These are the activations of a small neural network, seen along a few directions. Each row is one input.
In each table, some parts of the input vary, and every possible input appears once, in random order.
Descriptions start from the smaller parts, as in this example, which fits no table here: one of 3 separate values, together with either a single point or one of 9 places along a line or (one of 4 places along a line, together with one of 5 places around a ring).
Shared parts are said once, and a part with two or three values counts as separate values.
In the rows, 128 means zero.

Other details of the inputs vary at random and push rows far along three fixed directions, the same in every table; ignore that.

A family of inputs:
row 1: [ 91  48 190  71 167 140 101  73 159 150  87 114  98  80]
row 2: [120 100 143 106 118 123 125 131 124 154 122 127  93 108]
row 3: [ 50  47  70 244 168 105  83 158 110 165 142 108 152  59]
row 4: [111 131 150  96 100 127 120  96 128 148 129 122  77 127]
row 5: [ 78   4 105 191 154  93  98 172  94 159 139 134 113  69]
row 6: [120 206  97 155  42  94 127 116 129 135 165 110 119 151]
row 7: [173 222 123 103  78 124 139 130 133 120 131 129 126 165]
row 8: [ 90 174 111 162 107 117 121 109 159 144 129 120 132 122]
row 9: [173 154 122 126 133 137 159 174 116  92 137 143 169 158]
row 10: [104  44 181  96 169 128 112  79 158 155 101 125 104  87]
row 11: [149 123 165  61 111 132 128 105 129 140 109 130  98 125]
row 12: [111 169 101 145  79 104 128 132 126 145 149 122 103 128]
row 13: [183 148 116 127 159 147 150 189 108  90 126 157 169 150]
row 14: [ 71  44 155 122 150 125  93  94 147 163 119 113 127  85]
row 15: [ 90 174 100 156  62  97 111 110 126 156 159 113  85 125]
row 16: [146  40 114 168 211 146 143 222  81  96 113 152 169 101]
row 17: [175 196 166  51 101 148 156  97 139  92 132 130 127 186]
row 18: [139 159 156  71  96 123 131  85 135 132 130 122  94 163]
row 19: [131  92 160  75 120 114 124 110 134 149 120 125  92 122]
row 20: [133 124 158  67 115 131 128  98 128 126 119 116  90 127]
row 21: [118  42 176  77 145 133 108 124 126 168 110 128  72  88]
row 22: [143 159 124 147 169 142 152 144 148  91 111 146 186 159]
row 23: [111 101 139 113 111 118 115 114 115 142 123 113  89 108]
row 24: [149 163 110 165 164 144 149 146 137  95 120 149 185 133]
row 25: [135 160 117 128  84  96 120 132 135 146 144 118 107 141]
row 26: [111  44 164  98 164 147 118 127 107 144 113 139  91 105]
row 27: [104 127 122 172 114 110 108  97 153 156 147 111 132  98]
row 28: [132 158 129 103  95 119 135 125 134 143 134 125 100 131]
row 29: [115 141 124 123  93 115 128 124 124 149 133 123  95 123]
row 30: [109 117 114 144  94  97  99 140 122 157 141 106  93  98]
row 31: [ 84  14 113 159 135 128  88 124 125 159 111 128 100  69]
row 32: [147 120 173  64  99 127 132 104 136 140 121 119 102 133]
row 33: [145 105 127 142 162 137 143 163 102  99 126 149 146 149]
row 34: [113 159 119 141  70 106 116 112 122 141 155 113 110 140]
row 35: [121 198 117 117  67 110 121  99 127 132 144 104  95 149]
row 36: [144 146  89 167 136 129 141 175  97  98 139 150 160 139]
row 37: [172 103 141 115 161 145 145 181 114 100 129 146 160 140]
row 38: [134  52  84 212 201 142 136 228  66  94 128 170 185 106]
row 39: [142 181 108 159 155 145 145 148 141  90 115 149 192 148]
row 40: [169 155  95 171 141 124 150 201 108 101 136 146 169 161]
row 41: [ 85 189  76 192 100 111 116 113 145 159 151 106 143 127]
row 42: [147 128 165  58 119 135 129 116 141 145 121 128  87 129]
row 43: [ 83 182  82 188  93  95 112 113 152 148 145 109 150 138]
row 44: [ 93 137 104 166 128 110 111 105 144 156 137 109 144 126]
row 45: [144 203  77 195  83 113 149 171 107 102 160 130 166 165]
row 46: [156 161  99 145 140 133 153 178 107  87 133 137 158 148]
row 47: [148 114 158  62 116 149 135  79 163 123  96 124 100 152]
row 48: [123 224 102 159  76 106 117  77 164 148 148 111 128 128]
row 49: [ 69  71  97 187 106  94  82 136  96 168 150 125  96  79]
row 50: [135  98 161  83 126 127 131 107 124 133 116 129  98 137]
row 51: [141 122  95 177 142 117 146 185 100 108 135 145 158 142]
row 52: [ 77  98  92 219 146 112 112 144 134 152 138 129 139  77]
row 53: [190 136 152  83 168 159 156 170 117  87 106 141 147 153]
row 54: [181 230  91 137 103 129 162 168 118  89 139 145 169 174]
row 55: [185 102 193  19 151 188 157  90 160  89  85 137 130 164]
row 56: [187 115 167  73 168 165 168 156 114  80 110 152 161 161]
row 57: [ 98 203  96 181  64  81 107  74 169 168 157  99 111 124]
row 58: [190  66 192  54 190 170 151 161 118  98 101 151 147 141]
row 59: [169 128 154 103 191 171 152 120 145  98 122 138 182 149]
row 60: [135 114 143  83 121 159 136  97 156 127 102 129 100 136]
row 61: [108 167 111 136  60  94 114 111 126 151 139  99  87 120]
row 62: [154 146  96 153 141 132 146 179 101  96 134 153 164 140]
row 63: [111 188 113 126  63 102 115  98 129 136 149 102  89 136]
row 64: [ 95  31 164 102 146 127  98 111 109 149 114 118  76  82]
row 65: [ 97 129 127 132  84 107 102 102 116 155 136 102  79 114]
row 66: [106 142 146  92 135 136 118  84 159 133 109 107 129 125]
row 67: [ 85 120 123 134 128 123 101  96 146 151 121 120 135 106]
row 68: [104 106 147 126 141 124 114  91 154 143 112 111 115  91]
row 69: [142 180  90 163 115 126 137 159 104  97 147 145 152 152]
row 70: [171 164 120 118 135 144 156 160 108  92 121 151 157 156]
row 71: [118  83  62 233 185 132 143 235  76 100 148 162 178 113]
row 72: [ 89 121 113 160 133 122 106  98 149 169 143 113 118  97]
row 73: [140 119 173  61 159 155 120  61 159 141 111 125 122 120]
row 74: [111  25  84 243 195 131 125 233  65 101 147 158 185  98]
row 75: [131 115 122 151 176 137 130 122 141 128 131 131 160 129]
row 76: [162 194 111 139 116 131 155 148 113  95 136 140 150 188]
row 77: [109 222 124 105  90 129 132  77 172 138 128 110 130 156]
row 78: [146 192  93 160 110 117 147 153 115  97 151 138 150 174]
row 79: [ 86 111 122 157 123 118 102  97 143 163 140 103 140 108]
row 80: [113  83 140  96 112 139 110  89 149 140 103 107  86 108]
row 81: [155 103 146 101 172 161 157 158 108 101 112 154 135 141]
row 82: [167  91 164  79 184 170 145 144 100  93 102 159 141 145]
row 83: [165 123 158  76 208 181 149 116 137  97  97 146 182 149]
row 84: [137 157 108 182 161 143 149 166 137  87 126 144 206 147]
row 85: [172 202 163  68 146 162 160  77 174 111 115 131 136 158]
row 86: [153 184 150  71  72 111 140  95 146 139 124 116  96 162]
row 87: [183  49 199  34 205 177 161 147 115  84  97 158 148 139]
row 88: [164 233 106 124 108 144 164 145 121  91 143 141 146 190]
row 89: [120 102 175  98 136 134 123  78 162 141 114 119 122 107]
row 90: [ 78  32 130 170 122 107  91 137  97 164 142 120 102  83]
row 91: [ 82  60 113 178 168 121  92 118 131 161 135 109 127  70]
row 92: [113  94 159  89 113 126 106  93 118 147 120 128  82 110]
row 93: [127 164 112 126  83 104 124 130 127 137 138 109 106 125]
row 94: [ 80 154  70 205  53  67 102 131 117 164 168 109 101 119]
row 95: [121 109 160 102 150 133 115  75 160 145 116 110 109  95]
Description of these inputs: one of 5 separate values, together with either a single point or one of 6 places around a ring or (one of 2 separate values, together with one of 6 places along a line).
Changing only the choice among 5 separate values turns row 84 into row 1. The same change can be made to row 74. Which row results?
Answer: row 64
Changing only the choice among 5 separate values turns row 60 into row 80. The same change can be made to row 2. Which row results?
Answer: row 16
Changing only the choice among 5 separate values turns row 44 into row 3. The same change can be made to row 76. Which row results?
Answer: row 65
Change only the choice among 2 separate values in row 37. List by row number the other rows that result.
Answer: row 58
Change only the choice among 5 separate values in row 52. List by row number the other rows that result.
Answer: row 10, row 24, row 68, row 89
Change only the place on the ring of 6 in row 39. List by row number the other rows that result.
Answer: row 24, row 48, row 67, row 73, row 83

A family of inputs:
row 96: [115 127 127 130 114 125 122 109 135 129 128 120 121 134]
row 97: [144 114 156  89 157 150 138 117 128 106 115 132 139 142]
row 98: [113  79 151 113 132 126 115 107 138 144 119 123 117 111]
row 99: [107 155 104 157 109 113 119 122 132 144 140 122 117 120]
row 100: [122  72 135 125 125 123 114 136 107 143 131 129  96 106]
row 101: [179 232 122  98 125 158 169 125 148  82 117 137 157 185]
row 102: [ 93 132  82 201 119 111 116 147 112 138 149 129 137 117]
row 103: [136 120  80 212 162 128 137 198 116 106 137 145 188 124]
row 104: [108 128 133 115 111 131 119  96 138 139 121 121 107 126]
row 105: [163 170 138  95 153 162 156 129 125  86 115 141 159 167]
row 106: [130 113 138 118 107 118 125 136 117 132 131 128 106 119]
row 107: [125 165 124 127 107 118 124 112 142 141 131 115 122 122]
row 108: [117 186  84 180  70  94 122 152 110 137 154 119 119 140]
row 109: [140 169  86 190 130 123 142 172 115 101 147 134 185 148]
row 110: [ 90 109 115 156 104 103 102 111 142 169 132 110  99  89]
row 111: [177 129 158  85 178 161 152 142 134  94 110 144 166 148]
row 112: [133 153 149  74  84 121 129 102 133 142 130 117  85 145]
row 113: [115  90 149 118 133 121 117 110 133 146 129 125 118 115]
row 114: [144  43 150  99 178 145 132 164 101 113 107 150 127 110]
row 115: [118 109 125 149 131 114 117 131 133 148 136 126 129 110]
row 116: [125 147 157  81 103 125 126  75 146 138 127 116 100 145]
row 117: [130  43 141 136 206 146 131 161 116 127 114 147 145  95]
row 118: [121 158 141  96 107 128 120  90 144 140 123 113 104 125]
Describe the family of inputs behind these rows.
Answer: either one of 5 separate values or (one of 3 separate values, together with one of 6 places around a ring)
What sort of input is row 100?
Answer: one of 5 separate values
